Each row below holds a small network's activations on one input, seen along a few directions.
In each table, some parts of the input vary, and every possible input appears once, in random order.
A made-up example of a description, with smaller parts first: one of 2 separate values, together with either a single point or one of 11 places along a line or (one of 4 places along a line, together with one of 5 places around a ring).
Shared parts are said once, and a part with two or three values counts as separate values.
In the rows, 128 means zero.

Other details of the inputs vary at random and push rows far along two fixed directions, the same in every table; ignore that.

Rows:
r1: [127 174 141 129 157 87 129 132 75 120 146 129 76 137 117]
r2: [122 161 152 131 155 77 122 135 80 132 127 125 76 123 118]
r3: [146 124 149 72 54 148 108 99 103 184 113 176 166 135 189]
r4: [136 165 147 119 162 92 122 138 72 115 161 131 75 137 116]
r5: [126 84 136 201 178 128 141 158 218 83 151 95 125 117 72]
r6: [118 153 161 140 154 68 124 136 80 137 121 126 85 125 123]
r7: [109 109 100 195 174 130 153 154 206 68 132 71 117 118 80]
r8: [145 167 148 132 172 98 128 123 60 114 162 135 84 155 112]
r9: [157 125 136 64 76 142 101 97 108 178 110 185 164 136 193]
r10: [115 170 161 122 128 79 137 128 95 126 120 94 74 114 122]
r11: [126 55 38 127 111 224 134 138 152 122 154 141 208 113 115]
r12: [114 76 70 131 92 210 128 136 208 121 103 124 195 114 148]
r13: [122 97 118 187 196 128 138 153 214 78 137 86 129 112 72]
r14: [128 172 159 117 147 69 127 125 99 124 127 107 82 121 123]
r15: [150 135 128 60 80 145 104 102 106 172 107 181 162 129 198]
r16: [150 134 141 75 69 145 110 87 104 179 108 188 169 144 188]
r17: [122 158 157 152 151 68 130 136 79 136 126 131 84 134 128]
r18: [131 61 93 133 114 206 117 118 220 129 109 150 216 127 132]
r19: [142 66 80 140 120 201 118 117 219 126 114 154 215 136 139]
r20: [132 176 154 129 143 69 132 125 98 123 132 112 82 130 127]
r21: [114 79 63 120 109 206 125 124 210 114 94 125 202 118 142]
r22: [138 132 142 78 48 148 121 91 99 183 102 169 164 145 186]
r23: [142 128 149 68 61 148 107 89 101 185 104 173 171 136 181]
r24: [141 143 118 58 72 144 105 104 103 167 103 169 161 129 198]
r25: [119 174 156 134 124 78 142 127 93 126 125 99 73 123 127]
r26: [130 154 124 130 143 93 148 130 38 127 175 116 86 122 95]
r27: [150 137 111 57 107 174 100 93 64 160 124 188 169 155 175]
r28: [126 157 153 135 149 77 124 145 81 131 135 128 71 123 126]
r29: [122 150 162 145 148 68 125 146 82 136 130 130 80 125 131]
r30: [122 90 135 214 168 130 148 150 211 88 150 86 131 127 66]
r31: [145 147 101 63 96 168 104 97 72 159 126 190 164 155 180]
r32: [121 166 174 137 115 77 150 127 98 137 129 100 79 132 118]
r33: [118 162 170 127 110 79 144 141 97 128 126 97 69 117 123]
r34: [122 73 52 127 126 223 115 141 193 114 123 154 201 127 137]
r35: [108 102 93 185 201 147 136 162 189 71 147 92 122 119 62]
r36: [121 58 37 123 117 226 132 129 152 123 144 138 215 114 107]
r37: [117 162 178 126 119 77 144 128 99 138 124 94 79 123 114]
r38: [104 105 116 203 154 135 161 161 205 78 129 66 117 118 69]
r39: [133 141 114 56 62 148 113 104 100 163 96 161 152 126 200]
r40: [140 142 105 51 99 169 98 97 74 160 120 185 165 146 176]
r41: [124 152 187 131 122 73 138 123 99 138 129 105 81 128 113]
r42: [126 165 148 143 152 77 128 135 79 131 132 130 76 132 123]
r43: [114 82 137 204 156 130 152 163 212 87 145 76 120 119 71]
r44: [140 168 165 130 152 69 130 122 100 127 136 123 83 129 127]
r45: [107 93 129 198 153 134 158 167 211 87 140 66 117 114 72]
r46: [110 75 79 127 88 211 133 130 207 124 92 120 202 118 133]
r47: [128 87 126 192 193 125 135 148 217 83 141 90 131 119 67]
r48: [145 159 153 125 170 98 124 133 63 114 165 134 80 146 115]
Description of these inputs: one of 3 separate values, together with either a single point or one of 5 places along a line or one of 10 places around a ring.
- Changing only the choice among 3 separate values turns r6 into r17. The same change can be made to r40. Which row results? => r31
- Change only the place on the ring of 10 in r18. List by row number the other rows that result. => r10, r13, r14, r21, r23, r37, r41, r46, r47

Rows:
r49: [117 153 170 140 118 74 139 135 129 126 118 97 83 118 128]
r50: [106 64 81 205 176 175 152 169 208 72 155 82 146 113 52]
r51: [135 148 149 146 159 87 124 132 97 127 142 136 93 133 121]
r52: [124 148 139 136 161 91 123 145 87 124 141 131 87 127 115]
r53: [114 156 161 141 122 82 141 132 118 128 115 95 83 122 119]
r54: [138 128 97 67 82 171 119 98 98 153 121 160 168 131 164]
r55: [133 129 95 64 95 173 109 110 95 151 115 162 167 130 173]
r56: [99 84 104 218 169 153 154 159 244 76 112 72 146 120 71]
r57: [142 155 154 134 151 93 131 121 106 117 144 123 96 143 119]
r58: [118 42 27 151 129 238 125 143 210 110 123 140 231 117 123]
r59: [140 116 121 91 84 166 112 108 104 165 115 179 170 149 175]
r60: [133 159 132 124 167 91 123 131 98 115 141 127 92 128 119]
r61: [139 120 110 89 74 165 121 103 98 168 125 170 175 139 166]
r62: [139 134 191 131 136 72 126 122 131 140 131 116 99 118 115]
r63: [136 158 154 129 162 96 119 129 107 116 137 129 89 137 121]
r64: [138 131 116 73 78 174 116 100 108 157 121 162 170 143 167]
r65: [126 151 176 137 114 73 141 139 138 129 120 96 79 111 129]
- Describe the family of inputs behind these rows. => either a single point or one of 4 places along a line or (one of 2 separate values, together with one of 6 places around a ring)
- Change only the choice among 2 separate values in r64. List by row number the other rows that result. => r61

Rows:
r66: [134 143 99 76 107 167 117 109 75 143 127 159 150 145 157]
r67: [101 89 84 196 156 169 144 154 236 83 110 91 158 123 93]
r68: [136 130 98 95 111 151 112 116 73 153 125 175 154 139 167]
r69: [113 80 60 195 184 188 139 154 198 77 146 111 165 133 74]
r70: [121 131 167 153 130 83 142 146 106 133 146 106 84 114 100]
r71: [122 165 151 131 139 83 138 136 130 108 127 89 77 116 119]
r72: [126 138 123 73 84 134 115 109 120 157 91 141 148 114 175]
r73: [113 60 53 141 97 221 122 134 226 126 82 145 225 124 161]
r74: [122 146 164 160 130 88 150 131 106 128 144 103 88 132 96]
r75: [114 58 97 207 145 170 151 157 216 96 139 96 167 120 80]
r76: [134 158 128 128 168 99 135 137 91 101 164 110 82 126 99]
r77: [138 131 100 70 112 151 110 110 81 150 128 163 154 124 156]
r78: [143 154 188 148 171 65 114 126 152 118 120 127 86 138 127]
r79: [132 126 101 85 110 152 107 123 77 157 127 176 149 127 163]
r80: [122 147 166 145 127 98 151 131 105 118 148 90 85 131 95]
r81: [140 129 133 80 66 148 129 103 107 159 128 143 151 128 159]
r82: [164 131 134 87 138 141 89 99 107 153 130 199 161 157 170]
r83: [121 133 123 88 82 134 113 123 116 164 90 154 143 118 181]
r84: [113 166 153 137 139 91 141 136 121 107 118 88 78 127 115]
r85: [126 135 166 138 132 82 144 132 110 127 148 93 90 110 95]
r86: [153 137 202 156 160 72 125 122 135 129 150 129 94 141 107]
- Describe the family of inputs behind these rows. => one of 3 separate values, together with either a single point or one of 6 places around a ring
- Changing only the choice among 3 separate values turns r81 into r71. The same change can be made to r86. Which row results? => r78
- Change only the choice among 3 separate values in r72. List by row number the other rows that result. => r77, r85
- Change only the choice among 3 separate values in r69. List by row number the other rows that result. => r67, r74

Rows:
r87: [124 130 117 127 138 139 127 127 142 117 126 120 129 131 123]
r88: [120 118 137 137 120 133 134 128 145 131 123 115 136 121 118]
r89: [133 133 136 111 126 122 119 120 103 149 125 151 126 134 146]
r90: [131 138 131 106 127 122 115 122 99 141 124 151 126 127 143]
r91: [129 138 131 109 128 121 117 119 98 142 123 152 126 129 143]
r92: [134 138 128 107 126 118 118 121 100 142 128 152 127 123 145]
r93: [117 124 121 139 123 135 137 140 142 125 121 126 127 129 125]
r94: [127 170 180 171 190 39 140 145 87 112 154 98 41 129 85]
r95: [138 141 144 114 114 120 123 113 111 141 123 145 130 141 146]
r96: [125 125 116 133 143 137 125 133 134 121 125 130 132 124 121]
r97: [138 132 122 108 108 135 131 122 87 140 141 139 125 127 137]
r98: [120 119 121 133 130 131 131 139 139 121 114 114 131 118 131]
r99: [124 129 113 126 139 138 122 132 138 115 128 124 129 125 121]
r100: [139 136 145 118 116 118 120 113 108 143 123 149 130 141 148]
r101: [132 125 131 131 135 137 131 126 146 121 129 121 133 133 125]
r102: [139 133 143 110 120 120 114 124 106 147 127 149 129 135 145]
r103: [135 134 137 108 125 123 117 123 104 148 126 150 125 132 145]
r104: [133 115 121 136 143 130 125 133 140 129 135 135 132 125 125]
r105: [121 120 116 134 124 127 129 138 143 123 124 117 127 120 131]
r106: [137 133 143 113 121 120 116 120 105 147 126 150 129 137 145]
r107: [134 115 136 137 135 132 123 131 145 122 132 132 134 133 125]
r108: [131 133 148 104 99 118 127 114 114 150 118 132 126 124 136]
r109: [123 117 115 129 134 142 132 134 121 122 146 122 139 128 110]
r110: [123 120 112 137 134 138 135 129 120 124 143 124 142 132 111]
r111: [126 118 134 135 118 129 134 129 147 131 128 115 136 116 120]
r112: [131 119 134 135 133 133 128 127 146 120 130 129 134 135 124]
r113: [118 118 121 136 130 130 133 135 139 121 113 116 131 120 131]
r114: [132 114 135 140 135 131 125 127 144 122 130 133 134 135 125]
r115: [135 176 187 156 178 41 146 142 98 102 160 81 39 124 87]
r116: [129 150 122 107 120 124 119 115 102 137 120 141 125 133 144]
r117: [123 114 135 134 118 128 135 123 149 131 122 118 133 122 114]
r118: [133 120 135 132 133 134 126 131 147 120 131 128 133 133 123]
r119: [130 125 113 131 141 134 125 135 136 120 131 129 133 119 123]
r120: [133 125 132 128 134 138 129 129 147 120 130 119 133 131 124]
r121: [126 130 118 124 137 140 125 130 143 116 127 118 129 129 122]
r122: [123 143 129 115 107 117 124 122 104 144 112 134 123 131 151]
r123: [129 115 114 134 129 149 135 135 119 119 143 122 129 128 113]
r124: [127 128 110 127 137 134 125 131 140 116 132 124 130 121 124]
r125: [122 121 134 143 120 131 135 126 144 132 122 116 138 124 119]
r126: [135 148 126 98 117 124 121 117 110 136 126 134 123 129 146]
r127: [132 127 121 125 134 133 132 126 147 114 131 122 131 125 125]
r128: [132 147 126 112 124 123 120 119 98 141 119 146 128 131 143]
r129: [127 125 117 130 142 138 123 137 134 120 127 128 132 123 121]
r130: [137 114 128 139 138 127 123 134 142 127 136 134 136 128 125]
r131: [118 120 119 133 125 132 127 139 141 122 120 117 127 123 128]
r132: [128 141 143 112 102 126 124 124 109 144 126 137 121 127 149]
r133: [130 141 128 115 128 119 118 117 97 143 121 153 129 132 144]
r134: [129 118 111 142 129 146 138 130 117 121 140 124 132 132 114]
r135: [142 138 143 106 112 118 122 117 114 140 130 144 128 133 147]
r136: [133 149 134 105 117 123 127 110 108 135 120 138 127 137 146]
r137: [126 127 124 127 136 137 132 124 145 114 126 122 131 131 124]
r138: [137 114 132 138 133 128 125 129 146 122 136 133 134 130 127]
r139: [118 125 121 136 122 136 135 143 143 124 123 124 126 128 125]
r140: [127 143 130 110 102 120 131 130 110 145 121 140 121 128 149]
r141: [133 118 128 146 140 129 123 130 139 128 129 135 138 136 124]
r142: [120 122 130 143 121 137 132 133 144 125 129 123 128 125 128]
r143: [126 133 114 132 138 137 128 125 141 118 124 120 132 134 123]
r144: [126 122 127 141 119 133 132 134 146 125 135 122 129 120 129]
r145: [118 128 118 145 123 133 138 138 141 126 120 126 130 132 126]
r146: [116 120 119 137 126 131 129 136 141 123 119 118 127 125 129]
r147: [122 128 113 129 139 137 124 129 137 116 127 125 129 126 122]
r148: [125 118 132 140 118 126 136 121 148 132 120 118 135 125 115]
r149: [127 116 112 130 132 137 135 132 123 123 149 122 139 124 112]
r150: [122 125 127 148 121 135 132 131 143 126 128 123 131 128 128]
r151: [120 122 118 141 130 128 134 133 138 122 111 116 134 123 132]
r152: [123 118 118 133 128 126 133 137 141 121 118 115 132 115 133]
r153: [129 114 132 132 116 125 135 125 151 131 127 117 133 117 116]
r154: [133 129 128 136 135 135 132 124 146 122 127 121 136 136 125]
r155: [128 127 125 124 135 138 130 127 145 114 128 121 131 129 123]
r156: [127 114 113 137 129 148 137 132 118 120 142 124 129 129 113]
r157: [122 118 138 134 120 134 132 131 146 130 124 114 135 120 118]
r158: [127 134 126 105 115 130 128 118 86 142 139 139 133 133 133]
- Describe the family of inputs behind these rows. => one of 4 places along a line, together with either one of 2 separate values or one of 6 places along a line or one of 10 places around a ring
- Changing only the place on the line of 4 turns r92 into r90. The same change can be made to r135. Which row results? => r118
- Changing only the place on the line of 4 turns r139 into r140. The same change can be made to r102. Which row results? => r130
- A walk changes only the place on the line of 6. It starts at r113 and steps to r146. List the rest of the walk in order. => r93, r142, r88, r117
- A walk changes only the place on the ring of 10. It starts at r112 and steps to r101. List the rest of the walk in order. => r137, r87, r147, r96, r91, r89, r106, r114
- Change only the place on the line of 6 in r98. List by row number the other rows that result. => r108, r131, r132, r139, r157
- Change only the choice among 2 separate values in r109. List by row number the other rows that result. => r123
